These are the activations of a small neural network, seen along a few directions. Each row is one input.
Each table varies a few parts of the input and shows all the possible inputs, shuffled.
Descriptions start from the smaller parts, as in this example, which fits no table here: one of 3 separate values, together with either a single point or one of 9 places along a line or (one of 5 places around a ring, together with one of 6 places along a line).
Shared parts are said once, and a part with two or three values counts as separate values.

Other details of the inputs vary at random and push rows far along two fixed directions, the same in every table; ignore that.

Table:
row 1: [ 40   4  10  -2 -27   2 -21  -2   2  16 -15   0  -1 -14  -9]
row 2: [-12  -3  22 -16  22   4  -7 -13 -18 -19 -18  -6  -7  32  10]
row 3: [-50  -9  28 -16  46  -5  16  -1 -12 -37  14  -3 -19  33  19]
row 4: [-55  -3   7  -1  42 -27  27 -12 -11 -37   8   1 -10  36   5]
row 5: [-17 -13   6   2  18  12 -23 -33 -34 -36 -17   8  16  49   2]
row 6: [ 38  -1   1  -2 -24   9 -13  -1   2  26 -10   1   2 -11   2]
row 7: [ 36  -2 -21   5 -29  -6  -9 -18  -3  19  -8  -4  11  -5  -9]
row 8: [ -6  26 -19  11  -1  -5  45  51  35  34  25  -1 -25 -38   5]
row 9: [ 35  -3 -11   5 -33 -12 -17 -16  -5  12  -1  -6  11 -12 -18]
row 10: [ 28 -11   8  -9 -16  10 -21  -6  -6   8  -5  -7   0   0   4]
row 11: [ -3   4  -3   2  -2  -2  24  23  16  20  22   4 -18 -23  15]
row 12: [-18 -25  22 -19  28  12 -37 -34 -23 -25 -17   7  11  43  -1]
row 13: [ 29  10 -17  22 -30   6 -16   0  -5   9 -13  -1  10 -10 -11]
row 14: [ 29   6  10  -5 -13   5 -16  -6  -6  15 -19  -1   2  -1  -2]
row 15: [-27 -16  22 -12  14   1 -17 -31 -26 -39 -30   2  27  35  -9]
row 16: [ -3  24  -9  11  -8 -10  43  48  37  25  31 -12 -33 -43  10]
row 17: [-59   1  -9   4  29  -7  51  17  12 -16  27   2  -1  -9  17]
row 18: [ -5  21 -14   9  -6  -9  39  47  36  25  27   2 -27 -40   1]
row 19: [-16 -16  17 -18  32  14 -30 -32 -18 -22 -21   6  11  45   2]
row 20: [ 28   4   0   1 -20   5 -27   1  14  18 -12  -1   3 -17 -18]
row 21: [ 23  17 -21  26 -31  -2  -3  17   9  10   6  -1   1 -30 -13]
row 22: [ 22  -1  -7  15 -22   6 -23 -10 -13  -8  -1   2  11  -7 -13]
row 23: [ 30 -12   8 -14  -6  15 -31 -17 -12   4 -22   5  13  19  -5]
row 24: [-62  -1  -7  15  40  -5  34  11  -5 -34  30  10 -12  20  19]
row 25: [-17 -20  26 -20  28   8 -39 -33 -21 -32 -18   6   9  39  -7]
row 26: [ 24  -6  -6   2 -35   3 -17  -7  -1   7 -11  -4  27 -24 -16]
row 27: [ 28  -3  14  -6 -16   1 -19  -2  -3   8  -2   2   1  -9  -3]
row 28: [-46   6   5  -6  38  -9  40  29  15 -13  34   7 -25  -2  13]
row 29: [-50 -14  18 -16  53   0  17   0  -9 -30  14  10 -10  36  17]
row 30: [-47   6 -21  12  29 -27  61  22  17  -2  45  -1 -21 -10  18]
row 31: [ 27  -2 -14   4 -30  10  -8  -6   4  15 -15  -4  29 -19  -8]
row 32: [ 41  -2   1  -5 -26  13 -19  -2  -1  23 -11 -10   2  -6   2]
row 33: [ 19   3  -1  -4  -6   9 -28  -7   4  12 -21   0   6   0 -10]
row 34: [ 24   5 -12   3 -29   5 -10  -7   1  11 -25  -4  26 -20 -13]
row 35: [ -8  27 -33  22  -9 -25  54  34  28  32  29  -9 -18 -35   1]
Each input here is: one of 5 places around a ring, together with either one of 3 separate values or one of 4 places along a line.
The inputs of row 28 and row 18 match in every part but the place on the ring of 5. If row 27 is changed in the same way as row 28 into row 18, which row does it become?
> row 1
A walk changes only the place on the ring of 5. It starts at row 19 and steps to row 33. List the rest of the walk in order.
> row 20, row 25, row 12

Table:
row 36: [ 10  11 -30  26 -18   2  12  25  19  20  13  10  -7 -22  -6]
row 37: [-50   8  10   5  20 -22  33  14  -2 -37  19  -7 -13  -4   3]
row 38: [ 54  -2   6   8 -31  10 -47  -4 -17   0 -14   8   3   0 -23]
row 39: [ 10  10 -32  14 -11  18   7  26  21  24  18  -3  -2 -28   1]
row 40: [-16 -37  37 -32  15   3 -23 -21 -21 -36  -2  11  22  16  -9]
row 41: [-20 -24  -2  10   5   2 -19 -39 -31 -41  -6   1  19  36  -2]
row 42: [-50  13  26  -5  35   4  19  28  11 -24  11   9 -21  -7  14]
row 43: [  2 -13  19  -6  20 -16 -21 -39 -32 -19   0   4  -8  49  -1]
row 44: [ 27  12 -22  16 -20 -12  32  13   5  31  19  -2  -9 -17  11]
row 45: [-28   7  -4  -2  35  -8  43  15  -3  -6  17   6 -23  28  25]
row 46: [ -7 -11  26 -28  22  13 -10 -19 -18 -16 -36  -9   8  44   9]
row 47: [-34   1  15  -6  43  -1  16  12   8  -3  34   7 -38  12  28]
row 48: [-24  -6  11   1  12  -7 -14 -34 -22 -30 -32   7  23  36 -13]
row 49: [-59 -24   1 -15  27  -6  34   7  18 -15  26  10   9  -5   9]
row 50: [ 36   7 -12   4 -31  -2 -29 -27 -11  12 -35  -2  35  -6 -27]
row 51: [ 14 -15  -8 -21 -20  -2  33  16  23  36  20  -2   9 -38  10]
row 52: [-14  -1  30  -6  12 -12 -18 -22 -30 -40 -23   6   9  30 -15]
row 53: [ 49 -12   1  15 -44   2 -44 -20 -26 -10  -1  -5  12 -10 -21]
row 54: [ 15  12 -17   5 -27 -16  37  11  12  24   5 -20  -1 -30   8]
row 55: [ 25   5  -9   5  -9   2   2  26  23  32  27 -10 -32 -20   5]
row 56: [ 46  -1 -19   7 -25  15 -39 -18 -13  13 -22   6  22   4 -19]
row 57: [-51  19 -10  -3  38  -9  35  15  11 -13  -1   5  -3  11   2]
row 58: [ 41  -6  -9   4 -22  34 -49 -18  -8  15 -18   8  25  -9  -4]
row 59: [  7   3 -26  22 -17  19   7  28  25  20  16   1  -7 -27   0]
row 60: [-47  10  19  -6  33   0  21  33  11 -27  11  -2 -22   2   5]
row 61: [ -3 -10  22   5  12  -4 -26 -26 -39 -42  -4  12   4  38  -8]
row 62: [-29   6   4  -1  41 -18  25  13   5  -7  29   5 -39  25  13]
row 63: [-38   1  11   5  34   8  16  30   3 -29  31   5 -29   8  13]
row 64: [ 20  22  -4  -1 -11 -20  14  24  27  34   3  -7 -26 -22  -8]
row 65: [ 44  -1 -21  14 -32   6 -33 -29 -20  10 -15   5  29   1 -19]
row 66: [ 17  14   0  -6 -10  -4   7  28  32  34   7 -16 -26 -27  -3]
row 67: [ -3  15 -11  12 -17  15   7  26  32  25  -3   5   1 -42   2]
row 68: [ 58 -13   0  -7 -27  25 -33 -12 -13  22 -20  -8   9  10   2]
row 69: [  0  21 -16   4  -9  14   8  24  28  29  -3   1   7 -43   3]
row 70: [ -1 -17  24 -17  25  23 -18 -27 -27 -14 -15   8   3  42  26]
row 71: [ 18  22 -14   6 -21 -18  37  15  12  32  -2  -8  -2 -23   4]
row 72: [ 22   3 -18  16 -23 -22  13   8  10  22  36 -16 -24 -25   4]
row 73: [ 41 -11 -24  14 -37   7 -35 -32 -20   2 -10  -8  31  -5 -15]
row 74: [ 14 -16   1 -21 -15 -14  15  14  29  37  31  -3  -7 -41  -2]
row 75: [-35  -3  -9   5  22 -15  48  -1 -10 -16  30  -9 -15  19  30]
row 76: [ 48  -2  23 -17 -22  11 -49 -17   2  26 -29  -5   1  -7  -7]
row 77: [  5   6 -20  22 -16  22   3  24  24  22  17  11  -5 -36  10]
row 78: [ 33  -2 -15   3 -38   0 -30 -31 -12   4 -29 -14  38 -12 -22]
row 79: [  2  18 -22   4  -9  10  12  29  29  27  -1  -9   4 -35  -6]
row 80: [-58   5   0   1  33   5  27  22  18 -17   2   0  -7   6   8]
row 81: [-44  18  15  -2  32 -15  27  29   6 -27   7   7 -21   6  -1]
row 82: [ -5  -5  28 -16  21 -23 -16 -36 -23 -19 -22  -3  -1  42  -7]
row 83: [ -9  -8  33 -28  24  16 -13 -24 -19 -12 -35   1  10  35  19]
row 84: [ 43  -8 -15  22 -39   6 -36 -28 -16   6 -18   8  25   2 -20]
row 85: [ 16  12  -9   6 -24 -27  17   9  19  24  15 -21 -16 -32  -5]
row 86: [ -3  -4  22 -24  21  -3  -4 -24 -24 -15 -39  -1   8  48   4]
row 87: [-57 -17  -4 -23  35  -5  35   5  14 -11  28   8  15  -8   9]
row 88: [-22  -6  12  -6  18   2 -19 -22 -16 -28 -39   9  17  39 -13]
row 89: [ -9 -13  33  -7  21  23 -40 -15 -26 -38  -4  16  -3  28   6]
row 90: [ -3  10 -26  23 -31 -12  22  13  20  11   4 -11   9 -38  -9]
The inputs of row 51 and row 49 match in every part but one. If row 86 is changed in the same way as row 51 into row 49, which row does it become?
> row 88
What is each input in this table made of?
> one of 5 places around a ring, together with either a single point or (one of 2 separate values, together with one of 5 places along a line)
A walk changes only the place on the ring of 5. It starts at row 63 and steps to row 59. List the rest of the walk in order.
> row 39, row 68, row 55
Change only the choice among 2 separate values in row 56. List by row number the other rows that result.
> row 57
Change only the place on the line of 5 in row 46. List by row number the other rows that result.
> row 54, row 71, row 83, row 86

Table:
row 91: [  7  15  -6   8 -15   8   1  24  22  13   3  -1  -3 -38  -5]
row 92: [-60   2   2   4  47  -9  18 -11 -18 -41   7   8  -5  46   8]
row 93: [-32  15 -12   9  16   5  23  34  23   7  13   5 -14 -16   8]
row 94: [-48 -12  31 -15  51 -15  16  -7 -13 -36  15   5 -18  40  14]
row 95: [ 25  14 -13   9 -16  -1   5  22  16  25   9  -1 -22 -15   0]
row 96: [ 27  18  -1  10 -19  -4   6  19  17  21  13  -6 -21 -29  -2]
row 97: [ 23  -9  -6   4 -19   7 -22 -27 -20  -7 -14   2  21  14  -4]
row 98: [ 19 -17  15 -11 -17  12 -35 -12  -4  -4 -21   3  20  -1 -15]
row 99: [ 18  -8  -2  -2 -16  -5 -12 -27 -15  -5 -29  -8  21  15 -12]
row 100: [  8  13 -10  -1 -18   2  14  19  29  31  -6  -6   5 -35  -1]
row 101: [ 24   6  -9  11 -13   1  11  17   9  29  15  -3 -16 -21  12]
row 102: [-25   7 -13  13   9 -22  38  17  12  -5  29   6  -8 -21   3]
row 103: [ -9 -16  14 -17  25  -1  -5 -14 -17 -13   6   0  -7  29   7]
row 104: [-20  -1   5   5  10  -8  -3 -13 -18 -33  -5  -2   3  21  -3]
row 105: [-18  17  -2  -7  16 -19  42  25  15  16  16  -6 -23  -7  14]
row 106: [ 18 -11   6  -8  -7  25 -29 -15 -10  -2 -22   7  22   7  -2]
row 107: [ 20 -19   7 -14 -16  21 -40 -22 -10   5 -21   0  23   2 -10]
row 108: [ 24 -15  -6   2 -18   1 -27 -27 -18  -1  -8  -4  23   7 -12]
What is each input in this table made of?
> one of 3 separate values, together with either a single point or one of 5 places around a ring
The inputs of row 97 and row 101 match in every part but the choice among 3 separate values. If row 104 is changed in the same way as row 97 into row 101, which row does it become?
> row 96
Which other rows agree with row 100 in the choice among 3 separate values? List them by row number.
> row 91, row 93, row 98, row 106, row 107
